These are the activations of a small network on made-up records, seen along a few directions, one row for each record.
After each row come some of the record's fields: Vep, Giti, Vur, Biz, Vik, Zavog, Lun.
Not every record has every field; a missing one is left out.
The largest differences between rows may come from other fields.
(in the rows, 128 means zero)
[117 134  87 155 127 130 150  92 116 154 103 130  99 150 127 136  84 114
 137 177 122 152 115 152  95 148 121 140 132  92 139 168 150 105 142 133
 122  83 176 119 124 130 143 118]
Vep=y8, Giti=f1, Zavog=v5, Lun=k5
[139  99 144  97  96 138 135 127 154 161 130  98 145 110 167 130 162 121
  98 137 112 167 149 145 140 128 140  80 116 163  88 125 120 115 101 102
 183 168 145 163 110 106 119 111]
Vep=y7, Giti=f2, Zavog=v5, Lun=k5
[124  39 174 101  93 169  96 123 172 116 134 150  78 122  98 134 207 147
 139 144 127 142 137 107 158 130 153  69 134 216  64  77  68 125  83  90
 180 183 132  96 158 103 126 135]
Vep=y7, Giti=f3, Vur=h1, Biz=s1, Vik=l2
[129 140 137  92 120 108 103 125 153 118 105 112 120 137 102 148 160 140
 124  92 115 152 151 138 124 144 134  84 180 151 123 113 102 125 147  92
 125 133  97 159 147  96  87 156]
Vep=y4, Giti=f2, Zavog=v4, Lun=k2
[117 128 135  89 129 133 102 109 112 152 131 106 119 102 165 146 160 129
  77 117 113 136 134 155 120 137 124  78 111 151 108 105 129 151 103 110
 154 180  77 129 102 111 155 104]
Vep=y12, Giti=f2
[124 150  79 122 151 122 144 137 131 117 177 141 138 112 137 116 101 101
  96  89 138 166 114 139 129 139 101 133  94  95 115 114 115 120 139 152
 102 102 121 145 120 150 107 127]
Vep=y1, Giti=f4, Lun=k5
[ 98 109 100 146 116 150 130 156 101 151 145 132 132  64 160 139 168 108
 121  85 118 155 144 130 160  88 108 127 125 132  88  72  88 145  96 112
  98 163 112 152 119 106 123 100]
Vep=y7, Giti=f4
[128  92 140 127 115 132 130 140 177 102 160 104 169 131  86 149 120 164
 123 122 151 143 133 146 149 136 147  87 127 149 116  99  88 141 136 120
 110 135 120 119 100 127 122 106]
Vep=y5, Giti=f4, Lun=k2
[169 177 100 127 154  98 154 159 139 119 114 143 135 157 141 144 126 159
 156 115 125  99  82 184 124 132 169 171  99 124 143 129 158 109 165 164
 128 103 141 119 146 148 138 133]
Vep=y12, Giti=f3, Vur=h2, Biz=s3, Vik=l2, Zavog=v4, Lun=k2
[117  83 155 132 109 138 136 133 127 155 141 136 111 135 147 123 147 172
 109 127 107 112 155 133 149 154 139 116 139 179 108  98  75 122 103  76
 117 157 120 158 140 110 143 134]
Vep=y5, Giti=f2
[138 157  88  91 144 113 114 145 126 140 143 163 147  92 154 123 179 122
  79  84 123 143 112 108 122 135 130 150 152  78 142 120  87 123 129  97
 106 125 161 123  97 161 119 108]
Vep=y5, Giti=f3, Vur=h3, Biz=s3, Vik=l3, Lun=k5
[133 138 114 120 113  94 161 137 137 142 127 173 101 142 141 117 119  95
 128 152  73 143 104 140 129 105 144 125 143  63 166 146 114  90 154 163
 135 108  94 119 113 147 139 127]
Vep=y8, Giti=f3, Vur=h1, Biz=s1, Vik=l3, Zavog=v5, Lun=k5
[112 166  75 124 122 103 170 113 111 143 120 165 113 136 135 144 106 112
 119 146 127 144 140 160 123 118 121 189 137  73 165 169 122 103 171 153
 109 100  92 145 109 178 132 120]
Vep=y1, Giti=f1, Zavog=v5, Lun=k5
[123 126  99 150 164 136 157 108 123 123 130 155 129 104  85 115  91 108
  96 127 123 135 100 137 115 140 100 121 135 127  97 112 166 162 117 135
 128 107 119 121 123 164 116 145]
Vep=y1, Giti=f4, Lun=k4
[137  82 146 113 142 159 122 121 137 142 158 109 149  94  98 135 159 110
  95 124 161 197 128 101 143 157 126  69 132 133 110 105 107 133 102 102
 143 196 158 143 134 133 106  96]
Vep=y4, Giti=f4, Lun=k5
[103 109 126 128  90 151  49 107  95 145 132  84  98 130 131 177 124 136
 116 139 169 114 134 113 149  87 135 127  99 129 105 132 105 139 108 123
 131 141 131 110 122 115  78 133]
Vep=y6, Giti=f1
[146 198  92 122 150  89 167 131  99 150 148 158 149 128 161 137 146  60
 144  69  99 136 124 165 127  96 163 201 164  49 149 152 106  97 140 153
 125 107  83 127 104 139 126  83]
Vep=y4, Giti=f3, Vur=h3, Biz=s3, Vik=l3, Zavog=v5, Lun=k5
[ 81 166 137  89 107 107 150 169 104 150 142 141 177  86 146 127 194 103
 122  84 132 112 193 102 103 123 137 142 165  94 100  78  80  96 174  91
  81 155 112 153 102 137 108  76]
Vep=y4, Giti=f3, Vur=h3, Biz=s3, Vik=l1, Zavog=v5, Lun=k5
[141 117 153 121 118 145 112 134 106 122 109  86 164 137 156  97 141 129
 116 138 128 116 177 109 153 116 171 141 165 145 111 106 111 131 129 104
 142 170 110 147  99 121 114 134]
Vep=y6, Giti=f2, Zavog=v2, Lun=k1
[100 200 109 161 165  67 155 135  67 154 124 128 114 153 150 126  98  89
 161 163 111 158  92 141 114 130 122 162 136 108 160 177 169  86 120 162
 145  24 164  91 142 137 140 161]
Vep=y9, Giti=f3, Vur=h3, Biz=s3, Vik=l3, Zavog=v5, Lun=k5
[122 187 124 138 203  95 158 105  70 105 130 150 147 139 181 132  99  95
 171  68  96 120 152 129 112 119 144 211 153  49 148 130 165 110 149 167
  86  87 106 119 118 123 130 105]
Vep=y4, Giti=f3, Vur=h3, Biz=s3, Vik=l1, Zavog=v2, Lun=k1
[165 144 151 107 114 127 143 123 117 106 109 164 118 135 134 122 174 108
 143  94 146 114 163 122 158 127 202 122 151 159 136 116  83 139 130 113
 103 136 106 119 116 132 111 128]
Vep=y4, Giti=f3, Vur=h3, Biz=s1, Vik=l2, Zavog=v2, Lun=k1
[132  94 163 140 131 175  95 157 149 137 164  94 151 134  85 167 165 165
  77 163 166 142 166 110 107 136 128  99 100 179 105 146 127 130 121 136
 164 154 182 122 152 120 117 141]
Vep=y12, Giti=f1, Lun=k2
[175 145 150  96 115 119 114 122 122 141 134 119 115 129 188 135 125 130
 126  85 130 144 148 154 134 133 122 114 105 141 130 103 117 126 121 100
 140 148 103 146 107 106 107 133]
Vep=y4, Giti=f2
[110  87 159  81 132 158 113 120 144 134 152 104 147 126  58  86 175 155
 101 137 138 158 103  68 120 131 129  84 142 149 113  89 135 139  83  85
 170 161 157 104 159 151 119 113]
Vep=y1, Giti=f3, Vur=h3, Biz=s3, Vik=l1, Lun=k4
[131 196  93  81 125 104 113 176  85 115 151 116 136 138 163 147 142  83
 177  76  96 124 121 134 163 101 126 171 183  51 148  93  93 110 166 167
 136 119  85 179  89  79 114  85]
Vep=y2, Giti=f3, Vur=h3, Biz=s3, Vik=l3, Zavog=v4, Lun=k2
[122 154 111 147 150  82 136 118 125 122 126 149 162 144 121 120  87 134
 149 125 165 139 107 175 129 158  88 124 126  96 158 154 137  70 176 194
  78  94 124  91 102 136 132 152]
Vep=y9, Giti=f4, Lun=k2
[158 204  72  95  91 126 131 144 109 103 136 196 155 127 174  83 178 101
 134  99 130 113 142 146 187 113 137 169 144  68 186 127 118 128 137 162
 125 115  85  92 127 128 105 130]
Vep=y11, Giti=f3, Vur=h2, Biz=s3, Vik=l3, Zavog=v2, Lun=k1
[120 112 105 156 144 112 142 116 117 116 138 156 109 152 142 140  77 134
 151 109 119 163  76 160 139 117 141 148 114 123 132 108 170 151 179 111
 128  97  93 106 112 155  77 131]
Vep=y1, Giti=f4
[117 142 165 124 109 182 115 136 130 124 190  63 106  65 125 131 189 139
 145 144 133 159 115  66 109 157 116 106 129 215  74 129 140 139  92 120
 128 174 172 133 115 146 118 117]
Vep=y10, Giti=f3, Vur=h2, Biz=s3, Vik=l2, Lun=k3
[138 115 185  90  94 205  89 138 161 132 175  66 136 103  93 149 198 147
  96 125 105 140 188  99 179 156 163  34  96 193  51  45  67 160  61  49
 168 232 135 167 117 106 125 125]
Vep=y5, Giti=f2, Zavog=v1, Lun=k1
[126 118 153  80 110 144 125 128 138 118 136 127 114 136 160  90 152 147
 114 135  99 140 198 118 153 129 150  89 147 155 137  81 108 128 132 112
 115 173 118 161  77 105 126 119]
Vep=y8, Giti=f2, Zavog=v2, Lun=k1
[109 105 106 166 126 139 113 127 120 126 106 111 122 162 141 155 101 166
 139 158 139 143 140 158  84 151 129 117  78 129 146 183 157 104 142 116
 159 102 137  70 170 151 151 104]
Vep=y12, Giti=f1
[107  96 114 152 144  92 126 100 136 131 100 105 100 134  84 132  86 133
 157 184 148 117  84 172 123 148  95 173  93 127 165 187 205 126  91 142
 138  77 179 119 161 138 136 125]
Vep=y12, Giti=f1, Zavog=v3, Lun=k3
[119 146  97 120 142 130 146 150 136 112 133  99 153 151 158 143 134 139
 167 108 152 130 117 167 166 107 111 104 121 108 130 125 112 111 140 155
 107 130 120 146 146 127 101 138]
Vep=y6, Giti=f4, Zavog=v4, Lun=k2
[103  79 173 126 108 208  88 138 178 117 123  75 126 102  93 160 162 156
 119 186 145 152 163 109 141 104 115  44  83 216  64 130 124 140  90  90
 187 180 189 122 166 121 145 129]
Vep=y7, Giti=f1, Zavog=v1, Lun=k1
[126 198  66 110 143 121 149 109  69 102 124 181  92 126 172 113 105  98
 122 101 128 114 173 139 172 120 121 198 122  45 172  97 134 119 169 160
  90  74 110 168  98 123 105 109]
Vep=y1, Giti=f1, Zavog=v2, Lun=k1
[165 133 130  84  79 168 123 100 122  83 138 153 121 108 124 114 169 122
 156 111 159 129 155  91 183 135 166  99 136 128  99 112  65 121 125 141
 146 173 114 138 156 101 128 115]
Vep=y3, Giti=f3, Vur=h2, Biz=s2, Vik=l2, Zavog=v2, Lun=k1
[ 76 190 124  60 124  90 135 145  77  91 110 192 128 112 179  91 176 104
 104  72 125  91 170 151 156 112  98 178 173  30 153  90  85 112 191 177
  73 143  79 173  81 106 123  99]
Vep=y11, Giti=f3, Vur=h1, Biz=s1, Vik=l3, Zavog=v2, Lun=k1
[122 136 129 139 124 133 124 136 129  92 118 115 125 156 127 168  86 124
 157 131 131 142 122 163 119 130 115 166 150 113 148 149 128 105 168 109
 105  56 130 141 134 138 137 118]
Vep=y5, Giti=f1, Zavog=v4, Lun=k2
[131  92 183 110 110 170 110 112 146 107 129 112 146 165 138 113 159 171
  89 130 122 111 168 122 162 162 117  95 151 157  97 109 109 109 114 132
 133 160 121 134 110 104 106 134]
Vep=y11, Giti=f2, Lun=k1
[137  78 154 179 120 135 122  99 186 129  99  87 119 175  88 121  63 149
 184 201 163 115  98 104  97 137 100 110  88 200 128 220 183 130  66 109
 170 113 176  99 200 192 144 142]
Vep=y3, Giti=f1, Zavog=v3, Lun=k3
[124  72 193 116  95 155  92 118 117 135 156  67 132 125 116 169 143 156
  96 155 126 156 156  90 149 155 154  30 128 200  73  95 120 172  75  50
 177 217 113 111 129 134 168 111]
Vep=y5, Giti=f2
[127 186 114 115 139 145  84 180 123 132 181 148 153  99 130 114 155 111
 142  86  98  99 163 110 105  91 163 143 169  71 138 107  93 131 144 142
  78 159  77 119  74 147 106 103]
Vep=y10, Giti=f3, Vur=h3, Biz=s3, Vik=l1, Lun=k1
[109 136 113 123 115 117 171 151 150 143 153 128 161 112 148 138 116 141
 118 115 103 106 139 126 127 146 131 130 111  79 123 164 141 104 164 119
 102 114 143  93 137 150 150 105]
Vep=y5, Giti=f3, Vur=h2, Biz=s2, Vik=l1, Zavog=v5, Lun=k5
[149  97 171 100 130 182  91 137 146 151 182  50 136 132 103 135 165 131
  65 147 123 133 167 112 175 146 149  66 106 157  55 109  89 151 107 114
 171 204 156 145 144  88  60 121]
Vep=y6, Giti=f2, Lun=k2
[152 114 102 171 168 142 120 110 146 141 140 151 121 159 114 123  62 178
 134 189 150 137  83 137  75 133 126 144  97 135 133 198 156 139 148 152
 127  71 204 114 120 125 141 136]
Vep=y8, Giti=f1, Lun=k2
[134 157 140 111 109 127 127 119 129 117 134 155 117 138 123  89 166 108
  97 120 129 116  93 152 103  96 140 136 114 102 138 157 120 180 145 118
 109 127 151 120  96 140 124 149]
Vep=y1, Giti=f3, Vur=h1, Biz=s1, Vik=l3, Lun=k1
[107 119  83 172 113  80 127 130 116 127 117 110 120  94 123 129 135 117
 164 119 123 142 109 134 145 141 109 144 120 114 143 125 177 134  94 148
 102 105 145 140 123 149 113 130]
Vep=y12, Giti=f4, Zavog=v3, Lun=k3

Here are new rows. What are their fields?
[161 165  89  87  97 107 117 143 155 119 142 121 135 151 144 130 159 122
  99  79 130 116 169 150 140 109  76 133 135  83 137 118 117  87 168 113
  73 131 116 182 119  86 148 127]
Vep=y5, Giti=f2, Zavog=v4, Lun=k2
[125 105 142 157 144 116 159  86 139 145 115 112 100 124 109 149  99 120
 145 195 147 135 118 159  97 145 125 107 115 137 122 181 163  87 142 113
 163  90 181 112 172 148 129 147]
Vep=y4, Giti=f1, Zavog=v5, Lun=k5
[114 152 129 142 150 141 126 125 122 115 103 140 120 144 120 110  70 147
 154 170 159 112 136 158 132 152 106 135 116 127 164 190 166  73 151 175
 105  94 132  88 146 161 148 141]
Vep=y9, Giti=f1, Zavog=v2, Lun=k1
[130 157 164 137 115 142 112 151 128 121 140 164 106 127 119 121 164 107
 112 105  99 111 135 114 121  89 157 139 137 131  96 125  93 134 166 160
  78 165 110 161  47 141 137 100]
Vep=y8, Giti=f3, Vur=h1, Biz=s1, Vik=l2, Lun=k1
[146 141  96 157 144 123 140 116 137 105 104 136  98 166 123 137  29 160
 181 201 128 130  72 195  92 130 103 146 120 121 136 190 199 111 173 146
 115  47 183 103 164 159 144 142]
Vep=y8, Giti=f1, Zavog=v4, Lun=k2
[159 130 143  81  83 159 111 122 126 123 119 126 162 107 177 114 174 118
 105  94 123 138 180 134 164 125 161 129 123 149 100  77  90 125 101 107
 133 213 136 170  84  81 111 105]
Vep=y7, Giti=f2, Zavog=v2, Lun=k1
[137 122 105 168 132 105 145  97 105 152 141 134 103 131 154 107 103 153
 144 141 123 104 119 151 112 150 146 125 113 144 101 178 115 131 115  93
 152 142 138 130 154 133 131 140]
Vep=y3, Giti=f2
[113 106 119 148 100 142 161 163 145 137 144 124 138 124 116 138 169 121
 128 130 121 155 158 156 158 151 156  83 125 120  96  90 140 133 122 121
 183 135 113 125 121 139  97  94]
Vep=y12, Giti=f4, Zavog=v5, Lun=k5
[108 113 118 144 106 126 177 127 152 136 149  93 150 138 118 147 143 147
 126 129 152 141 142 141 136 143 132  79 104 114 117 143 122  92 129 121
 127 134 151 119 108 151 159 111]
Vep=y5, Giti=f4, Zavog=v5, Lun=k5
[161 188  70  89 129 116 174 146 100  93 126 167 164 127 134  79  90  98
 134  66 113  83 142 146 132 119 154 204 128  73 161 162 131 131 191 167
  83  97  58 110 110 132 143  98]
Vep=y1, Giti=f3, Vur=h2, Biz=s2, Vik=l1, Zavog=v2, Lun=k1
[140  97 203 162 106 187  73 135 172 126 165  75 144 136  79 117 168 156
  90 167 134 139 154 120 124 141 173  41  81 193  75 110 135 153  67  89
 184 188 157 112 143 107 107 139]
Vep=y12, Giti=f2, Lun=k1
[110 116 154 170 138 154 108 110 148 130 121 110 138 118  71 136 127 139
 116 157 158 144  86 135 130 143 102  54  96 138 122 168 146 115 115 133
 101 134 154  79 103 120 123 168]
Vep=y9, Giti=f4, Lun=k1
[144 132 139 175 134 104 168 102 132 157 119 136 133 143 120 152 119  89
 135 171 125 136 147 137  95 126 132 140 126 145 156 172 141  94 140 132
 152  88 123 119 153 135 126 143]
Vep=y4, Giti=f1, Zavog=v5, Lun=k5
[ 89  88 124 179 137 105 143 109 166 129  86 111 101 163  87 113  34 154
 171 200 136 124  60 146 101 125  97 152  92 162 174 227 213 148  95 112
 133  50 180  85 191 201 134 168]
Vep=y1, Giti=f1, Zavog=v3, Lun=k3
[103 125 161 113 113 190 107 135 162 137 143 128 119 102  92 147 174 140
 113 136 132 149 171 117 147 129 113 111 106 132 126 111  97 157 119  89
 140 166 130 155 126 133 161 142]
Vep=y5, Giti=f1, Zavog=v1, Lun=k1
[124 186  89 102 118 138 106 109  96 108 122 148 129 102 159 143 126 105
 117  87 146 102 189 135 169 130 143 199 148  68 149  86  87  98 158 141
  88 122 100 164  91 113 156 107]
Vep=y5, Giti=f1, Zavog=v2, Lun=k1
[126 158  74 130 117 108 137 119  67 122 116 169 149 111 145 126 105 126
 157  75  97 130 172 133 145 108 136 149 154  84 141 113 130 111 158 175
  61  88 111 136  75 126 141 152]
Vep=y8, Giti=f4, Zavog=v2, Lun=k1
[130 148 138  99 113 145 119 111  94  83 146 177 147 171 137 145 109 101
 109  91 120 113 188 122 141 104 113 173 158 129 148  81 121 105 148 149
 119 131 104 154  98 141 114 119]
Vep=y1, Giti=f1, Lun=k1
[127 103 121 156 144 116 148  96 166 141 102 114  87 144  77 149  66 141
 166 167 149  80  78 144 113 159 106 170 110 155 134 203 192 143 111 127
 135  63 162 119 144 145 162 133]
Vep=y5, Giti=f1, Zavog=v3, Lun=k3
[147 138 117  74  81 148 123 136 106  90 122 157 163 116 113  89 144 110
 129 131 144 129 150 107 177 136 136 130 133  81 142 119 118 118 141 147
 128 130  83 102 152 105 133 123]
Vep=y11, Giti=f3, Vur=h2, Biz=s2, Vik=l1, Zavog=v2, Lun=k1
[132 133 133 151 105 159 127 117 160  92 100 135 139 132 158 123 100 134
 131 123 147 124 154 127 120 138 140 137 124 106 175 147 130 106 140 112
 114 124 130 104 130 163 151 129]
Vep=y5, Giti=f1, Zavog=v2, Lun=k1
[150 159 124 106 123  88 111 118  76 112 148 130 124 141 183 137 122 122
 116 121 122 116 147 144 166  95 110 153 120 104 111 114 102 107 133 126
 106 151 101 137 102  83  91 129]
Vep=y6, Giti=f2
[ 99 104 117 150 140 103 136  99 156 138  87 121 108 168  75 121  82 142
 168 160 134 122  75 132 101 124 112 185 118 166 160 204 190 136 120 114
 130  69 147 108 144 192 113 146]
Vep=y1, Giti=f1, Zavog=v3, Lun=k3
[115 121 108 134 131 158 133 111 135 167 135 147 123 132 110 104 134 174
 116 160 147 117 121 119 116 114  86 141  96 161 139 152 122 140 137 100
 129 133 119 111 155 162 157 131]
Vep=y1, Giti=f1
